Each row below holds a small network's activations on one input, seen along a few directions.
Each table varies a few parts of the input and shows all the possible inputs, shuffled.
A made-up example of a description, with smaller parts first: one of 3 separate values, together with either a single point or one of 11 places around a ring or (one of 5 places around a ring, together with one of 6 places along a line).
Shared parts are said once, and a part with two or three values counts as separate values.

Other details of the inputs shift rows strongly along two fixed directions, in all tables alike. That doesn't count.

Table:
x1: [  5  -6   6  11  30   5  25 -34 -33  -7  32 -19 -40  39 -37 -37  33]
x2: [  5   0  -4 -19 -11  -1   7  14 -10   3  -3  -3  10 -21   1  10  -9]
x3: [  6  -3  -6 -22  -5   7   3  -1  -5  -1 -11   1   8  -8  15  16  10]
x4: [  2  -1 -16 -15 -11   1  11  11  -8   9  -5  -5  13 -13   9   9  -3]
x5: [  8   0   0 -23  -7   3  -2   1  -9  -7  -6   3   8 -11   7  19  10]
x6: [  4   3 -24 -14 -10  15   1  -8  -8   4  -3   5   6  -9  22  13  21]
x7: [  6  -8  13 -25 -10   5  -9   6  -5  -8 -10  -2   4 -15  -3  21   6]
x8: [ -1  -7  -7 -18 -12   7   5  16  -4  10 -12  -9   7 -18   8   4  -7]
x9: [ 10   5 -14 -13 -13  -1   8   8 -14   3   7  -2  17 -17   4  11   1]
x10: [ 18  -5   5 -12  -3 -23 -27 -21 -27   6 -16  -9   7 -21  11  22   8]
x11: [  2 -13  24   6  32  -2  28 -28 -30 -10  25 -23 -43  40 -45 -31  22]
x12: [-17  26  13  56  10 -11 -40   0  67 -16 -14  49  25  21  20   7 -33]
x13: [  5   2 -30  -7 -15   5   7   6 -12  11   5  -3  17 -12   8   9  10]
x14: [  2 -14  30   3  36   1  27 -27 -26 -11  22 -23 -48  36 -47 -32  16]
x15: [  5   2 -10 -17 -14  -3   8  13 -12   3   0  -4  13 -16   2  11  -4]
x16: [  7   1 -14 -19  -5  13   5  -7  -5   1  -6   3   5 -11  24  13  12]
x17: [-23  21  24  62  -6 -26 -45  24  69  -7  -4  39  24  11  -1   3 -43]
x18: [  0 -17  28   0  37   8  23 -25 -24  -9  17 -25 -52  38 -40 -43  13]
x19: [ -1 -13  15  12  25  -9  37 -16 -33   0  32 -28 -38  36 -51 -39   9]
x20: [-18  21  23  91  37 -18 -18 -32  34 -22  33  27 -14  69 -36 -36   1]
x21: [  2  -3 -10 -17  -9   4  11  12  -6   8  -9  -5   9 -18   8   8  -8]
x22: [  3   2 -24 -12 -10   7  14   6  -9  11   1  -3  11 -15  20   7  -1]
x23: [ 11   2 -10 -19  -5   9   4  -5  -6  -2  -5   2  11 -10  15  16  14]
x24: [ -9  36  10  60   5 -16 -42  -2  58 -21   0  52  34  19  18  13 -22]
x25: [  0   2 -34  -7 -14   9   8   5 -12  14   4  -2  11 -13  17   7   8]
x26: [ -8 -10  -8 -19 -13   8   1  19   5  16 -14 -13  -5 -23  16  -4  -6]
x27: [  2  -7   5 -18 -17  -2   1  18  -9   3  -4  -7  10 -19  -8  13  -7]
x28: [-15  29  20  55   9 -15 -44   2  63 -21  -8  52  25  18  13  10 -34]
x29: [-18  19  31  54   1 -18 -54  12  72 -18  -9  43  16  15   3  10 -30]
x30: [ -1  -9  -3 -25  -5  17  -4   1   1   2 -19  -2  -4 -13  22   7   3]
x31: [  3  -9   1 -25  -5  13  -5   3   0  -1 -18  -3   1 -12  13  11   4]
x32: [ -2 -12  -1 -27  -9  14  -8   7   9   5 -20  -6 -12 -18  20   3   4]
x33: [ -9 -21  17   8  30   3  32  -9 -16  11  16 -38 -54  32 -39 -57   4]
x34: [  8   2 -20 -12 -11   3  12   7 -10   8   2  -4  17 -14  11   9   1]
x35: [  5  -3   2 -17 -15  -5   6  14 -10   2  -1  -4  12 -20  -7  16  -7]
x36: [  9   3 -20 -14 -10  11  -1  -7  -9   1  -2   3  12  -8  13  16  23]
x37: [-15  36 -10  71  -7 -20 -40   9  53  -9   9  49  42  16  11   6 -27]
x38: [-19  22  24  95  36 -27  -5 -19  35 -14  38  21 -11  66 -39 -44 -23]
x39: [ 15  -5  -6  -3  -9 -28 -17  -7 -31  14 -12 -14  12 -25   4  16  -4]
x40: [  0  -7   4 -22 -16  -1  -2  23   0   8  -8 -11   1 -24   0   3  -7]
x41: [  2  -4 -10 -22  -5  11   4  -3  -4   2 -12   3   2  -9  24  13   8]
x42: [  7   1 -19  -6 -22  -4   1   9 -17   3  12  -2  20 -15  -6  16  14]
x43: [  2  -4   0 -20 -14   2   2  17  -8   5  -7  -7   8 -20   1   7  -9]
x44: [ -3 -22  24   0  35   9  22 -21 -12   0  10 -32 -61  36 -34 -50  15]
x45: [ -3  -2 -20 -15 -10   5  13  10  -7  12  -6  -5   7 -14  19   6  -4]
x46: [  2  -5  -6 -25  -2  13   3  -2  -1   0 -16   3  -3 -14  22  11   2]
x47: [ 13   2   1 -17 -11   1  -2  -3 -11  -9   2   2  14 -13   1  24  18]
x48: [ -3  -4 -14 -17  -8   8  12  11  -5  11  -9  -5   3 -19  17   4  -9]
x49: [ -1 -20  31  -1  34   5  18 -20 -15  -5  16 -29 -60  34 -41 -47  14]
x50: [ -6  -8 -11 -17 -11  11   6  14  -3  13 -13  -9   2 -19  18   0  -9]
Each input here is: one of 2 separate values, together with either a single point or (one of 4 places along a line, together with one of 6 places along a line).
Question: The inputs of x39 and x10 match in every part but the choice among 2 separate values. If x42 is changed in the same way as x39 into x10, which row does it become?
Answer: x20
Question: The inputs of x36 and x13 match in every part but the choice among 2 separate values. If x24 is changed in the same way as x36 into x13, which row does it become?
Answer: x9

Table:
x51: [ -6   6  -6  -5 -13  10  -6  14  22  -4  -5  16  13  -9  14  13  -3]
x52: [ -7   0   8 -12  -5  12 -19  10  25  -5 -21  12   1 -12  21   9  -8]
x53: [ 13 -16 -20 -27   3   5  24 -15 -49  17   7 -34 -21  -7  -6 -14  27]
x54: [ -4 -14  15  36  54  -6  37 -43 -32   7  34 -36 -66  58 -48 -72  13]
x55: [ -3  10 -22   7 -14   4  -2   9   8   1   2  15  27  -3  12  15   0]
x56: [ 22 -14   3 -36  -3   1  23 -10 -51  -2  20 -31 -16  -7 -33   2  38]
x57: [ -6   0  10  -4 -15  -4 -14  24  15  -1 -10   6  14 -17   1  12 -21]
x58: [ -4   6  -8   1 -13   1  -2  13  14  -1  -4  13  22  -5  11  17  -5]
x59: [-19  14  20  73  34 -23   4 -14  21  -7  28  11 -17  54 -33 -43 -24]
x60: [  7 -22  -5 -35  -5   7  29   3 -38  13  10 -36 -25 -11 -21 -12  20]
x61: [ 11   9   7   3  -7 -16 -26  -8  -2  -8  -7  14  22 -11   5  29   1]
x62: [ 13 -15 -14 -30  -2   8  36  -2 -45  14  17 -35 -17 -10 -18 -12  22]
x63: [  0   6   5  -2 -12  -9  -7  20  12  -1  -6   8  19 -17   3  13 -22]
x64: [ 12 -20   3 -40  -1   7  31   6 -36   9   8 -37 -25 -13 -22 -14  13]
x65: [ 10  13   5   4 -14 -16 -16   4  -2 -12   5  17  30 -11  -6  30   0]
x66: [-22   9  23  71  32 -20  -1 -11  26  -7  24  10 -22  52 -35 -42 -25]
x67: [  9  11   3  -5  -5   4 -24 -10  11 -16  -7  21  15  -6  16  25  12]
x68: [ -1  13 -15   1 -10  11   1   9  16  -3   2  18  21  -8  18  12  -2]
x69: [ -2   0   0   2  -9 -10 -19   5   8   6 -16   7  12 -15  15  14 -15]
x70: [ -2   9   2  -9  -9  10  -4  17  25  -7  -6  15  13 -11  13  11  -9]
x71: [  0  10 -13   1  -4   8  -9  -3  13  -1 -10  16  14  -8  29  12  -2]
x72: [-18  12  19  64  44  -6  -1 -28  31 -10  17  15 -31  59 -12 -46 -11]
x73: [ 10 -24   6 -44   9  12  27  -7 -34   6  -7 -33 -30  -5 -10 -10  16]
x74: [-18  10  15  71  43 -10   0 -30  25  -7  15  13 -23  60 -17 -42 -13]
x75: [-20  16  17  66  37  -4   7 -17  35 -13  28  18 -24  61 -23 -46 -13]
x76: [ 13 -21  -6 -33   4   3  24 -11 -44  15   2 -37 -26  -9  -8 -13  21]
x77: [ -8   3   6 -11 -12  14 -10  21  28  -7 -11  14   8 -12  10  10  -8]
x78: [ -1  15 -24   4 -13  11  -2   8  12  -2   5  19  23  -5  19  11   2]
x79: [ -4   4   4  -6 -11   3  -5  19  21  -4  -9  11  17  -9   7  15 -12]
x80: [-16  10  22  70  40 -24  -5 -26  19  -3  16   8 -24  53 -22 -43 -23]
x81: [ 13 -23   6 -40   6   5  21  -5 -37  12  -3 -38 -32 -12 -12 -16  14]
x82: [ -2   9 -13   5 -12   4   0  11  12  -1  -1  14  25  -6  12  17  -5]
x83: [  2   8 -10   8  -7 -10 -12   0   1   6 -10   9  21 -14  19  14 -13]
x84: [  0  14 -21  12 -16  -8  -4  10  -1   5   5  12  29 -11   8  13  -9]
x85: [-17  10  30  55  46  -4  -4 -23  37 -13  11  14 -36  55 -16 -48 -18]
x86: [ -8   2  -4  -1 -15   3  -6  16  18  -1  -8  12  17  -7   8  17  -6]
x87: [  7   5   5   0  -7  -4 -24  -9   7 -13 -10  17  20  -4  10  30  11]
x88: [  5 -25   7 -40  -4  12  23  10 -31   9   4 -37 -29 -12 -24 -15  13]
x89: [  6   9   4   1 -13  -3 -14   2   8 -16   2  20  27  -3  -2  30  11]
x90: [-10  -2   8  -8 -14   8 -11  23  24  -5 -14  10  12  -9   4  13 -11]
x91: [ 23 -18   5 -36   4   0  12 -21 -50   1   8 -32 -23  -7 -21   0  37]
x92: [ 12 -12 -23 -27  -4   8  34  -3 -48  15  19 -33 -14  -7 -17 -14  26]
x93: [  9 -25  -2 -34   3   5  20  -8 -39  16  -1 -37 -32 -10 -11 -13  20]
x94: [  1  10 -19  11  -9 -10 -14  -2  -3   8  -8  10  23 -11  20  13  -8]
x95: [ -2   7 -20   7  -8   1 -11  -2   6   4 -11  13  21  -4  24  15   1]
x96: [  8  14   1  -4 -12   5 -14   1  12 -19   5  24  22  -5   4  26  12]
x97: [  7 -28  10 -40   3   9  14  -1 -32  11  -7 -38 -36 -12 -14 -17  14]
x98: [ -8  -5  10  -9  -7   5 -20  12  22  -2 -25   8   5 -10  15  13 -11]
x99: [ -4   3  -3  -5  -6   8 -15   3  20  -1 -15  14   6 -10  25  13  -3]
x100: [ -2   3  -6   0  -7  -2 -12   2  12   1 -16  11  16  -6  22  17  -5]
x101: [  2   2   7  -3  -5 -11 -17   9  10   2 -18   6  12 -17  14  12 -21]
x102: [  0  11 -22   4  -6   8 -11  -4  10   1  -7  17  16  -6  30  11   3]
x103: [ -4  -3  12  -5  -8  -5 -23  13  13   2 -21   4   7 -17  12  11 -20]
x104: [ -6  -2  -2  -2  -8   1 -16   5  16   2 -19  10  10  -8  19  17  -5]
x105: [ 11 -17  -9 -34  -4   5  34   1 -43  13  14 -36 -20  -9 -19 -12  20]
x106: [  1  12 -12   9 -13  -9  -2  12   3   3   2  11  27 -13   8  15 -14]
Question: The inputs of x92 and x53 match in every part but one. If x89 is changed in the same way as x92 into x53, which row does it become?
Answer: x87
Question: The inputs of x86 and x104 match in every part but one. If x57 is changed in the same way as x86 into x104, which row does it become?
Answer: x103
Question: What is each input in this table made of?
Answer: one of 2 separate values, together with one of 4 places along a line, together with either a single point or one of 6 places along a line
Question: Which other rows agree with x71 in the choice among 2 separate values and the place on the line of 4? List them by row number.
Answer: x52, x67, x72, x85, x99, x102
Question: A walk changes only the place on the line of 4. It starts at x84 and steps to x92. List the rest of the walk in order.
Answer: x55, x78
Question: Change only the place on the line of 4 in x105. List by row number the other rows that result.
Answer: x58, x59, x75
Question: Which other rows agree with x81 in the choice among 2 separate values and the place on the line of 4? List them by row number.
Answer: x53, x54, x76, x91, x93, x97
Question: Change only the choice among 2 separate values in x98. List by row number the other rows that result.
Answer: x90
